These are the activations of a small neural network, seen along a few directions. Each row is one input.
Each table varies a few parts of the input and shows all the possible inputs, shuffled.
A made-up example of a description, with smaller parts first: values(3) and (point or line(9) or (line(4) and ring(8))).
Shared parts are said once, and a part with two or three values counts as separate values.
(in the rows, 128 means zero)

Other details of the inputs shift rows strongly along two fixed directions, in all tables alike. That doesn't count.

Rows:
R1: [139 127 146 110 127 123 170 134 159 111  98]
R2: [173 109 178 184 144  76 123 153  65 118 139]
R3: [ 41 197  37 148 120 180 104  52 227 180 161]
R4: [116 176  69 195 167  88  71  87  88 194 175]
R5: [181 110 174 177 153  83  97 145  65 110 127]
R6: [167 104 145 159 168  67 133 176  66 157 141]
R7: [133 100 124  98 126 144 148 144 149 106 123]
R8: [172 123 145 170 155  55 132 161  68 118 112]
R9: [133 103 132  87 108 144 134 117 125 115 119]
R10: [129 129 137  93 126 159 141 118 115  96 126]
R11: [138 136 132 106 114 141 135 121 155  89  77]
R12: [133 117 132  99 113 152 125 142 133 112  96]
R13: [141 106 154 125 125 144 145 116 159  90 131]
R14: [136 169  44 203 163  85  74 100  96 210 159]
R15: [ 87 207  25 151 112 165 115  35 220 170 112]
R16: [123 110 139  84 109 141 132 113 122 109 124]
R17: [155 114 155 115 113 150 141 100 136  91 119]
R18: [139 117 126 107 129 132 158 125 163  84 106]
R19: [143 107 125 101 118 147 139 151 153 105 135]
R20: [118 119 138 102 137 153 149 135 136  90 138]
R21: [ 94 122 144  97  94 149 143 128 146 119 117]
R22: [109 135 150 109 114 153 151 141 123 101 123]
R23: [161 109 137 168 152  71 119 176  55 146 132]
R24: [110 143 140  99 118 171 125 125 137  98 110]
R25: [169 113 173 180 161  76 130 144  90 142 148]
R26: [ 82 202  37 153  98 184  82  80 215 190 127]
R27: [101 126 157  93 121 152 160 129 151 120 132]
R28: [131 124 136  99 108 155 155 148 165 133 125]
R29: [111  98 141  94 122 136 139 130 144 104 136]
R30: [119 104 151  98 117 137 157 140 146 134 121]
R31: [100 169  80 207 166  73  88 107 114 227 173]
R32: [112 109 144 104  99 141 145 141 133 121 112]
R33: [156  99 162 149 155  66  89 162  40 127 133]
R34: [135 122 137 109  95 150 144 159 139 116 119]
R35: [107 155  50 208 167  82  74 101 126 211 175]
R36: [123 107 144  96 107 147 119 134 130 113 101]
R37: [140 119 159 162 155  70 114 163  45 132 152]
R38: [155 118 125  90 104 154 136 135 133 110 124]
R39: [104 131 147  93 113 160 121 122 136 100 115]
R40: [105 137 149  99 127 162 165 131 152 119 129]
Each input here is: ring(5) and (values(2) or line(6)).
Changing only the ring(5) part turns R14 into R12. The same change can be made to R9. Which row results?
Answer: R36
Which other rows does R5 become when the values(2) part takes its other values? List them by row number.
Answer: R11
Which other rows does R17 become when the values(2) part takes its other values? List them by row number.
Answer: R15

Rows:
R41: [ 98 159 106 128  84 193  98  70 193 126 106]
R42: [109 140  77  98 100 165 130  99 184 151 112]
R43: [ 81 163 115 128 105 152 152 107 191 139  99]
R44: [110 139 112 125 120 162 166  95 209 125 141]
R45: [191  59 207  55 123 118 169 226  57  50  89]
R46: [116 150  96 114 113 183 125  63 187  98 135]
R47: [132 123 111 115 124 111 122 154 105 136 106]
R48: [163 144 106 208 198  34  71 109  31 145 153]
R49: [ 32 123 139 157 167  81  87 183  32 246 244]
R50: [180  99 115 162 189  30 105 168  26 146 146]
R51: [157  63 177  43  79 168 158 178 140  73  87]
R52: [149  84 208  62 126 149 209 164 143  44 104]
R53: [104 148  77  91 119 174 143 110 186 130 121]
R54: [171 148 136 252 180  11  86 161  33 203 150]
R55: [106 164 100 123  93 194 113  77 185 109 114]
R56: [103 193  71 193 143 106  67  78 114 168 124]
R57: [102 172  96 113 122 182 125  70 179 101 121]
R58: [125 129 130 146 155  94 153 121 129 131 129]
R59: [160 143  88 198 152  56  71 157  54 203 136]
R60: [102 153 117 132 100 172 156 111 208 133 121]
R61: [ 41  44 229   4 116 165 188 198  83 116 200]
R62: [140 122 152 161 123 111 129 142 139 143 127]
R63: [200  89 182 149 161  64 107 144  24  88 125]
R64: [196  37 236  90 137  97 184 185  93  53 122]
R65: [112 141 105 117 106 180 110  60 193 111 125]
R66: [174  62 157  77 122 125 145 165 115  89 121]
R67: [117 193  79 210 130 110  57  78 110 187 124]
R68: [136 169  37 211 156  87  68 126 110 216 164]
R69: [193  51 238  87 134  92 191 185  78  56 104]
R70: [118 130  76  93 111 173 142 105 192 128 135]
R71: [ 88 174 120 132 107 169 156 118 197 137 108]
R72: [ 92 187 102 122 101 189 114  86 175 113 101]
What is each input in this table made of?
Answer: values(2) and (point or (values(3) and ring(5)))
Changing only the values(2) part turns R41 into R65. The same change can be made to R72. Which row results?
Answer: R57
Which other rows does R51 become when the ring(5) part takes its other values? List them by row number.
Answer: R45, R47, R59, R68

Rows:
R73: [189  62 175  92 152 105 130 134  38  46 128]
R74: [125 209  89 195 161 131  85 109 128 125 119]
R75: [154 125 151 125 170 101 151 180  83 158 184]
R76: [158 158  90 162 180 109 134  91 117 167 139]
R77: [159 159 144 169 165  90 124 118  51  94 115]
R78: [132  81 175  76 149  80 172 226  59  93 151]
R79: [158 180  71 176 166 116 140  84 134 160 144]
R80: [138 129  87 149 159 111  50 107 118 149 147]
R81: [ 55 154  85  90 109 145 158 141 168 148 148]
R82: [ 81 140 102  94 116 165 111 114 140 132 192]
R83: [121 101 179  91  65 151 175  98 185 102 102]
R84: [169 128 135  86 129 185 179 138 187  64 104]
R85: [159 141 160 161 178 104 103 155  68  92 109]
R86: [ 84 146  72 100  99 122 135  90 176 162  93]
R87: [ 75 151 124 186 143  94 125 109 146 179 198]
R88: [123 104 174  95  68 162 155 130 217  96 107]
R89: [190  82 201 154 159  86 157 169 102  32 131]
R90: [138 143 104 109 148 155 125 115 197 154 113]
R91: [128 126 110  79 108 162 173 150 181  41  80]
R92: [106  99 175  79 109 147 169  83 190  88 101]
R93: [195  97 157 125 155  76 136 140  75 159 126]
R94: [121 127 111  70 102 151 194 116 159  49  78]
R95: [ 55 116  79 113 116 158 137 144 164 170 112]
R96: [126 146  70 144  72 191  85 106 181 130 133]
R97: [115  87 127 136 154  83 139 197  60 146 139]
R98: [121 152  71 157 114  73 115 116 115 186 116]
R99: [ 89 182 121 123 129 147 110  69 143 144  98]
R100: [130 132  88 139 150 103  74  71  98 155 150]
R101: [172 117 144  95  79 196 173 156 187  98  98]
R102: [141 154  97 115  93 161 151  85 181 183 117]
R103: [103 131 109 116 129 175 154 131 163 183 146]
R104: [ 62 121 132 143 113 159 147 109 189 156 153]
R105: [116 141  68 155 139  82  85 142 146 181 113]
R106: [164 126 137  94  70 192 192 118 167 114 101]
R107: [117 149 102 211 169 109 105  95 170 140 149]
R108: [135 149 112 219 106 101 128  91 140 163 145]
R109: [136  31 222 132 147  96 154 186  76 106 132]
R110: [114 119 181 147 151 110 117 178  38 140 133]
R111: [147 128 175 138 141  81 102 130  49 137 103]
R112: [170 114 167 179 166  66 151 119  84  81 145]
R113: [ 92 135 123 138 104 147 114  90 229 147 122]
R114: [103 108 128  41 105 139 171 116 164  86  71]
R115: [ 59 153 132 132 120 147 148 109 189 148 179]
R116: [141 157  62 171 149 115  91  67  98 123 160]
R117: [185  91 138 136 123  95  70 161  72 126 143]
R118: [117 176 119 165 162 112  68 120 117 153 110]
R119: [123 116 163  44 113 184 197 153 164 114 148]
R120: [207  61 176 117  94 110 128 159  28  68 133]
R121: [177  57 220 123 163  73 135 174  99  68 118]
R122: [112 152  64 157 163  83  88 134 146 169 115]
R123: [120 114 127  56  65 161 157 164 195  95  72]
R124: [120 102 174 163 151  75 143 150  94 137 183]
R125: [ 76 143 193  53  98 179 164 147 125  87 127]
R126: [149 152  96 145 169 100 124  90 126 189 135]
R127: [141 137  73 168 167 130  64 104 118 127 153]
R128: [127 135 180  74  74 180 129 148 158  90  71]
R129: [ 71 193 114 166 146 127  97 117  95 188 162]
R130: [188 108 120 153 165 103  91 144  71  70 148]
R131: [142 119  90 150 137 111  45 114 121 162 146]
R132: [158 122 179 136 147  93  83 167  74 124 100]
R133: [200  56 187  89 107  89 112 154  28  84 133]
R134: [ 91 157  65 117 132 136 150  84 161 125  97]
R135: [ 97  58 150  63 100 197 126 140 129  99 126]
R136: [112 151 109 195 165  99 127  66 145 145 144]
R137: [115 143 175  67  64 178 150 111 141  99  69]
R138: [ 80  99 191  70  99 200 149 153 127 103  84]
R139: [ 77 140  90  98 107 178 108  96 150 142 183]
R140: [134 123  91 146 130  97  65  79  93 171 153]
R141: [ 95 143  91 142 140 119  84 114  91 162 209]
R142: [196  99 152 132 161  90 114 170 107 153 126]
R143: [127 167  51 193 101  92 126 119 117 173 119]
R144: [193 110 205 142 108 117 124 206  53  71  89]
R145: [165 109 154 127 167  95 153 176  67 157 174]
R146: [ 75 109 131  38  95 162 189 163 157  96 122]
R147: [ 76 116  92 112 110 184 104 107 144 149 164]
R148: [117 162  53 178 172  95  98 129 141 148 119]
R149: [162 157  82 178 186 124 113 121 145 158 139]
R150: [ 49 198 128 117 121 168 121 117 148 157 155]
R151: [110 160  66 143  72 157 132 142 190 135  96]
R152: [125 115 104 164 164 129 123 144 111 209 151]
R153: [114 145 167  76 116 180 161  96 133  58  74]
R154: [178 107 170 201 119  84 127 174 112 108 138]
R155: [168 140 162 177 112 101 120 145  41 121 107]
R156: [167 109 154  65  88 182 163 152 192 114  97]
R157: [ 82 143 116 141 101 133 130  53 205 165 125]
Changing only one part turns R108 into R143. The same change can be made to R154. Which row results?
Answer: R151
Changing only one part turns R80 into R90. The same change can be made to R127. Which row results?
Answer: R149
Changing only one part turns R139 into R124. The same change can be made to R73. Which row results?
Answer: R136
What is each input in this table made of?
Answer: values(5) and (line(5) or (values(2) and line(6)))
Which other rows does R89 become when the values(5) part takes its other values? List them by row number.
Answer: R74, R84, R91, R130
Which other rows does R110 become when the line(5) part takes its other values? List them by row number.
Answer: R125, R129, R138, R150
Which other rows does R90 become when the values(2) part takes its other values? List them by row number.
Answer: R126
Which other rows does R103 become when the line(5) part takes its other values? List them by row number.
Answer: R75, R119, R145, R152
Which other rows does R84 become when the values(2) part takes its other values? List them by row number.
Answer: R79
